[-0.19  0.11  0.04 -0.07 -0.13] ⇒ -0.07

[-0.052 -0.199 -0.026 -0.115  0.191 -0.035 -0.062] ⇒ -0.052

[ 0.129 -0.181 -0.119 -0.157 -0.032] ⇒ -0.119

[-123.036  178.121  -89.662 -169.615  107.040] ⇒ -89.662

[ -0.871  12.882  15.347 -13.366 -11.279] ⇒ -0.871

[-1.3  1.7  1.4  1.1  1.3 -0.4  0.6] ⇒ 1.1

[ 0.2 -1.6  1.0 -1.0 -0.9] ⇒ -0.9

[ -41.353   32.689  -42.991 -168.080  162.638   71.093 -150.688] ⇒ -41.353

[ 1.610  0.682  0.425 -1.244  0.511 -0.178  0.177] ⇒ 0.425

[[-0.125 -0.113  0.136  0.072  0.019]
 [ 0.087  0.071  0.044 -0.161 -0.072]
 [-0.044 -0.074 -0.021 -0.193 -0.225]] ⇒ -0.044
---
[[ 11  37   0 -10  -4   5]
 [ -1 -18 -35   2  -2  12]]: 5, -1

[[ 33  12   8   2]
 [ 24   3 -23  28]
 [ -9  24  -4   2]]: 2, -9

[11 29 -7 -2]: -2, 11

[-39  14 -18  19 -21  31]: 31, -39

[ 36 -18  15 -37  34]: 34, 36

[-38  12 -24 -18  -9]: -9, -38
---
[-0.75 -1.24  1.37 -0.52] result: -0.75
[-1.8  0.0 -0.6  1.1  0.5] result: -1.8
[ -4.277  16.289   5.863 -11.387] result: -4.277
[ 147.83    7.42  -29.01 -158.31  118.66] result: 147.83
[ 0.04  0.14 -0.10  0.01  0.05 -0.12] result: 0.04
[-0.56  1.77 -1.40  1.28  1.21] result: -0.56
[ 0.11 -0.14  0.06  0.13  0.03] result: 0.11
---
[-224 -392 -641  591] ⇒ -392
[ 38  13 143 194] ⇒ 13
[96 29 83 19] ⇒ 29
[870 568 122 794] ⇒ 568
[74 93 46 12] ⇒ 93
[6488 4171 1426 9111] ⇒ 4171
[2 9 7 8] ⇒ 9
[ 3 92 42 45] ⇒ 92
[-541  438  329  894] ⇒ 438
---
[-13  21 -34  41  -7   1  11] | -13, 11

[ 60  52 128  69 232  64 235] | 60, 235

[-43  29  18  17   1] | -43, 1

[8 2 3 4] | 8, 4

[96  6 62 58 38 93] | 96, 93

[ 27  49 -16 -25 -31] | 27, -31

[[4 4 6 5 4 4]
 [5 6 1 4 6 5]
 [6 3 6 9 8 6]] | 4, 6

[[3135 3252 3438 3450 8192]
 [2325 2294 2332 2027 9439]
 [5066 5224 5133 5164 4293]] | 3135, 4293

[ 782  835  446 -114 -885  742] | 782, 742
---
[[ -7 -22 -20 -24  23  21 -12 -11  -3  11 -11  18  22  14  -8  19]
 [  7  12 -18  18   0   0 -10  -8 -25   8  -7   1  12  16  -4 -10]
 [ 20  -1 -27  -1 -26 -28  18  19   2 -26  18 -24   1 -14  15   5]
 [-18  -2  -7  -5  23  21 -13 -11  -7   6 -14  22  23  23 -14  -5]
 [ 23 -20 -13 -24  19  18 -21 -19   1   3 -18  15 -11 -24 -16  12]
 [ 17   6 -17   6  14  16  24  23  22 -15  22  14  27 -17  21  16]] -> 21

[[-29 -14   0  -4  -4 -34   1  10  19   3   9  -3 -17]
 [ 24 -17   7  10   0 -23  16 -21  21  -6   8 -23  -9]
 [-14  -9  23  -8  -3 -27  27  10 -15  18  -7   6 -18]
 [ 12  -5   1  11  -2  13  12 -28 -20 -11   5   7  14]
 [ 19   4  13  22   8  13  -8  -2 -20  -1 -15  23  -9]
 [-16   3  10   5   1  10 -27  21   6 -13  13   0 -25]
 [-28  -1   9  17   1   8 -29 -13 -24   6  13   1  10]
 [  8   2   7   5   1  -3  -8 -12  14   9  -8 -20  27]
 [-19   3  -5  -5   1   6  27  11  -7 -17 -20  37  -1]
 [ 25   5  17  -1   7   4 -11  28  19  -8 -12  18 -18]] -> 18

[[  9  14  -8   1   4 -14  21  10   1  -1   7 -15]
 [ -7   3   4 -14   4  -3  -4 -11 -15  -7   0   9]
 [  0  -4   0   9  -6   0 -15  14   3   0   5 -17]
 [  0  -1   6  27  -7 -11 -13  -8 -14  -7  -5 -13]
 [  2   0  -2 -31  -1  -1 -19  -9   4  -6  -4  -6]
 [  7  -1   2  25  -1   9 -27   7   0  -6   3   2]
 [  7   1   2 -36 -12 -12  10   3  10  -4   2 -11]
 [  6   9   4  19   0 -18   6 -35  -3  -5  -6  -5]] -> -6

[[ -5 -17 -10 -17  -8   3   6  14  17]
 [ 21  15 -14 -17  12  -8   7   3  -1]
 [  7 -15   4 -15  -9   0  -6  -1 -27]
 [ 15   8 -13 -17  12 -15 -11  -3   1]
 [ 12  -8  -1 -12   1 -10 -27   2  -8]
 [ -5 -17   2 -20  10   2   9  18  14]
 [ 21  13 -15 -19  13 -10   3  -1  -1]
 [ -6 -18  -6 -18   0   2   7  15  16]
 [ -4 -16 -11 -17  -7   2   6  13  18]] -> 13

[[ 13  28   7   9  -7   1 -15   5]
 [ 14  23   7   9  -6   1 -14   4]
 [  0   1  -7   2   2  -4   6 -12]
 [ -3  17  -5   5  -2   0 -13  -4]
 [ -4  15 -17   7   3  -7   1 -25]
 [ -2   4 -15   5   4  -7   9 -19]] -> 9

[[-23 -20  31  36 -15 -15  -9  11  19  15   6 -10  11  11]
 [ 38 -23   4   5 -23  -9  14 -11  16  -5  18 -28  -9 -27]
 [-12 -11  19  -2  -7 -24  20   8 -18  19 -12  -6 -17  -7]
 [ 18  -6   0   4   0  13  16 -18 -21  -7  19  17  15 -19]
 [ 31  12   5  11  18  21  -8 -13 -12 -11  -8  13 -14 -11]
 [-15   3   7   3   1  12 -16  19  15  -6  16  18 -22 -18]
 [-28   6  19  32   2  13 -15 -12 -13  11  10  -7  -4 -16]
 [ 11   7   2   0   4  -1 -11 -14  10  -3 -20 -21  22  13]
 [-22   4   0  -2  10   2  17  12 -14 -19  -9  30 -23  -4]
 [ 32   5  -2 -21   7  -3 -17  16  27 -17  -9  20 -25 -10]] -> -25

[[-10 -32   5   2  -1 -27  -6 -17 -11   1  -6 -11 -15]
 [  4   4   1  -2  15   3   0   1   6  10   2  -1   1]
 [ -9   9  -8  -7 -23  -8  -9   5 -10   3 -20  -7  -2]
 [ -1 -16   3  16  16  -7  12 -10   6   5   6   7 -15]
 [  7  12  -9   5   4  21   3  13  11   9 -13  13   5]
 [ -7   4 -13   0  -8  -3  -7   6  -5 -11 -23 -11  -6]
 [ -1  -4   7   4   2 -27 -17  -7 -15  -2   0 -15  -6]
 [ -6  -9 -15  -5  -9  -3  -1 -22 -12  -8 -24 -11 -10]] -> -11
